Each row below holds a small network's activations on one input, seen along a few directions.
Each table varies a few parts of the input and shows all the possible inputs, shuffled.
Descriptions start from the smaller parts, as in this example, which fits no table here: one of 6 places along a line, together with either a single point or one of 11 places around a ring or (one of 3 separate values, together with one of 8 places around a ring).
Shared parts are said once, and a part with two or three values counts as separate values.
(in the rows, 128 means zero)

Other details of the inputs vary at random and push rows far along two fixed directions, the same in every table; ignore that.

A family of inputs:
r1: [175 150 162 167 133 127 119 138 137 132 131]
r2: [111 121  89 102 128 112 144 137 122 127 130]
r3: [159 158 136 162 117 105 100 105 128 133 138]
r4: [162 159 183 168  98 124 113  94 119 143 112]
r5: [ 74  50 124  62 147 183 132  89 106 108 107]
r6: [164 159 134 158 119 106  95 111 124 141 126]
r7: [149 149 147 140 135 129 146 122 142 155 122]
r8: [132 132 135 117 108 133 145  89 124 146 117]
r9: [161 153 158 176 142 126 123 129 128 135 129]
r10: [129 148 102 136 154 131 145 159 126 138 149]
r11: [106  99 160  95 104 171 161  75 116 139 100]
r12: [157 154 155 152 127 126 137 120 156 164 124]
r13: [144 138 133 139 125 114 113 101 119 133 127]
r14: [ 67  45 130  71 141 175 145  99  99 101 113]
r15: [163 160 191 159  76 145 133  83 132 164  93]
r16: [118 117 155 140 111 129 118 122 127 105 120]
r17: [156 162 119 161 123  81 103 141 124 126 133]
r18: [104  69 178 109 111 179 134  77 116 119  86]
r19: [132 146  83 121 126  98 122 157 127 136 135]
r20: [ 91 118  31  77 159 108 127 159 112 121 181]
r21: [153 176  84 136 123  89 110 150 121 155 154]
r22: [134 153 101 137 149 130 139 171 129 137 158]
r23: [110 138  91 120 143  91 107 159 120 100 140]
r24: [ 91  85 138  98 108 169 155 102 118 120 118]
r25: [106  93 138  96 149 175 172 102 130 132 104]
r26: [151 154 105 153 169  89  98 168 139 140 164]
r27: [139 104 154 133 144 147 124 116 153 126 124]
r28: [ 95 123  49 111 164  97  96 197  98 100 190]
r29: [156 155 176 164  96 116 104 107 144 125  89]
r30: [110  91 114 103 138 135 119 114 124 112 108]
r31: [133 121 100 110 151 138 144 164 144 127 148]
r32: [127 133  89 134 140  95 103 148 125 110 149]
r33: [ 69  73  73  67 166 147 120 135 101  96 157]
r34: [177 146 209 180 119 142 134  83 138 144  90]
r35: [150 166 103 149 145 100 121 172 156 155 165]
r36: [115 128 146 127 100 131 149 127 124 123 111]
r37: [168 159 148 160 120 124 135 140 164 153 137]
r38: [145 114 176 143 142 146 135  91 139 137 103]
r39: [131 145 141 140  98 120 130 143 129 132 114]
r40: [ 85  68 123  78 117 165 163  83 133 117 102]
r41: [ 97 110 128 110 110 139 146 132 128 111 124]
r42: [133 180  95 139 115  77 123 170 130 126 142]
r43: [ 97  70  66  75 193 142 126 172 126  96 161]
r44: [148 153 153 153  91 128 128 130 122 149 118]
r45: [130 127 179 127  84 148 144  84 147 135  72]
r46: [118  92 133 117 160 143 122 122 148 126 133]
r47: [141 145 166 162 103 110 116 130 123 117 115]
r48: [138 139  99 119 149 136 143 172 134 130 153]
r49: [124 163  76 126 130 101 117 167 115 133 174]
r50: [115 156  90 125 119  97 125 160 136 116 144]
r51: [131 165  97 150 131  79  91 167 132 103 151]
r52: [149 135 154 156 142 141 124 131 128 128 133]
r53: [129 121 185 136  82 156 156  86 121 145  96]
r54: [ 66  44 131  68 139 173 136 110 114  90  99]
Description of these inputs: one of 2 separate values, together with either one of 9 places around a ring or (one of 3 separate values, together with one of 6 places around a ring).
Changing only the choice among 2 separate values turns r27 into r37. The same change can be made to r26. Which row results?
> r12
Changing only the choice among 2 separate values turns r4 into r11. The same change can be made to r47. Which row results?
> r36
Which other rows does r5 become when the choice among 2 separate values takes its other values? List them by row number.
> r15
Which other rows does r53 become when the choice among 3 separate values takes its other values? List them by row number.
> r24, r44
Which other rows does r45 become when the choice among 3 separate values takes its other values? List them by row number.
> r42, r50

A family of inputs:
r55: [123 150 105 126 107 115 132 135 112 133 142]
r56: [115 131  61 116 167 110 114 187 125 121 193]
r57: [146 123 192 151 101 157 145  99 161 137 104]
r58: [168 190 117 170 140  88 117 183 126 145 142]
r59: [144 168 140 157  84 111 139 128 131 134 110]
r60: [143 130 123 138 136 134 117 144 129 138 151]
r61: [166 160 178 171  94 115 118 120 133 122  99]
r62: [ 85  77  87  75 173 149 150 123 134 113 139]
r63: [108 112 117 119 127 126 114 129 106 119 138]
r64: [166 189 119 177 140  90 115 166 125 148 165]
r65: [153 170 150 150  78 121 133 117 126 159 129]
r66: [ 77  71 101  77 167 166 156 121 123 114 146]
r67: [136 151 103 140 137  99 107 157 109 114 157]
r68: [ 81  72  92  74 156 151 129 127  98  92 135]
r69: [151 170 148 154  81 117 131 115 122 151 127]
r70: [133 147 117 145 119  97 109 160 117 118 131]
r71: [142 117 183 142  96 138 124  68 129 134  82]
r72: [141 155 122 142 145 114 131 163 126 141 132]
r73: [183 166 213 185  99 144 137  84 131 168  93]
r74: [134 113 147 126 129 144 134 102 154 136 125]
r75: [ 93  85 158 105 117 161 134 101 132 107  97]
r76: [108  84 159 100 130 179 153 103 138 129  95]
r77: [148 152 120 145 139 123 115 149 123 144 149]
r78: [150 118 140 132 130 140 123 112 145 139 120]
r79: [137 150 118 147 140 112 135 162 143 126 145]
r80: [167 151 167 167 107 129 122 137 151 145 121]
r81: [118 145  87 130 144  90 114 182 124 103 156]
r82: [ 63  67  84  70 156 148 123 135 100 101 147]
r83: [151 125 158 134 126 147 131  95 142 146 102]
r84: [106 111 103 107 137 120 121 153 112 100 126]
r85: [111  91 158 112 137 166 164 104 137 122  96]
r86: [135 169  26 122 192  68 102 216 111 133 186]
r87: [ 74  74  95  79 156 147 135 126 107  94 142]
r88: [ 67  85  84  63 127 148 158 134 115 107 122]
r89: [181 186 152 182 113 106 114 156 143 149 126]
r90: [103 100 133  93 104 151 153  78 128 130  98]
r91: [161 158 158 163 122 117 132 109 154 149 126]
r92: [103  83 151 100 127 153 140  76 132 111 100]
r93: [136 128 170 120  78 148 150  69 141 156  91]
r94: [181 161 199 180 107 129 138  80 152 156  93]
r95: [149 144 110 141 141 110 116 145 148 134 153]
r96: [167 183 109 165 129  70  95 157 128 126 151]
r97: [160 182 115 175 117  77  90 163 106 132 155]
r98: [110 134  55 113 159  93  98 184  92 104 173]
r99: [127 139  77 122 148  88  97 159 111 113 148]
r100: [170 151 164 168 108 129 122 138 149 141 118]
r101: [107 136  55 112 164  85  95 174 119 106 169]
r102: [ 94 103 108 106 142 136 113 132 110 109 142]
r103: [134 132 119 135 135 125 130 158 148 122 145]
r104: [157 187 120 179 122  80  89 163 119 126 161]
r105: [152 157 168 170  91 107 112 129 131 133 110]
r106: [148 124 167 141 120 159 134  99 129 143 110]
r107: [117 111  98  99 159 136 125 134 131 134 137]
r108: [108  90 157 107 120 155 145 102 128 102  95]
r109: [114 101 185 129 104 158 138  86 139 111  85]
r110: [127 120 158 132 132 146 153 119 139 132 110]
r111: [ 72  90  78  73 133 149 152 123 103 109 134]
r112: [132 126 161 139 111 130 111  91 137 128 106]
r113: [174 151 159 163 115 123 114 114 152 154 123]
r114: [101  78 147  99 120 151 130  78 125 122  98]
r115: [139 137 167 130  79 138 144  73 138 151  92]
r116: [100  96 131  94 106 154 156  74 128 125  93]
r117: [142 125 187 148  95 135 118  73 139 138  91]
r118: [133 119 149 128 140 140 145  98 140 140 113]
r119: [ 87  79  86  66 181 152 145 127 116 127 128]
r120: [165 186 114 176 137  91 116 167 132 141 169]
r121: [ 91 102 118  86 106 149 156 120 124 123 112]
r122: [162 171  79 158 149  91  95 196 123 136 186]
r123: [ 81  70  99  77 173 166 156 122 112 112 136]
r124: [129 128 177 123  70 154 157  92 139 148  89]
r125: [ 87  95 111  99 134 133 123 143 121 107 127]
r126: [118 114 110 109 161 144 138 137 108 133 133]
r127: [ 85  69  92  78 162 165 144 133 125 109 153]
r128: [132 125 169 142 120 146 152 112 151 133 112]
r129: [141 162  63 133 154  70  89 181 114 112 165]
Changing only one part turns r123 into r85. The same change can be made to r60. Which row results?
> r80
Changing only one part turns r121 into r115. The same change can be made to r76. Which row results?
> r107
Describe the family of inputs behind these rows.
> one of 3 separate values, together with either one of 4 places along a line or one of 9 places around a ring or (one of 2 separate values, together with one of 6 places around a ring)
Which other rows does r124 become when the place on the line of 4 takes its other values? List them by row number.
> r59, r88, r121
Which other rows does r89 become when the choice among 2 separate values takes its other values? List them by row number.
> r76
Which other rows does r119 become when the choice among 2 separate values takes its other values? List them by row number.
> r86
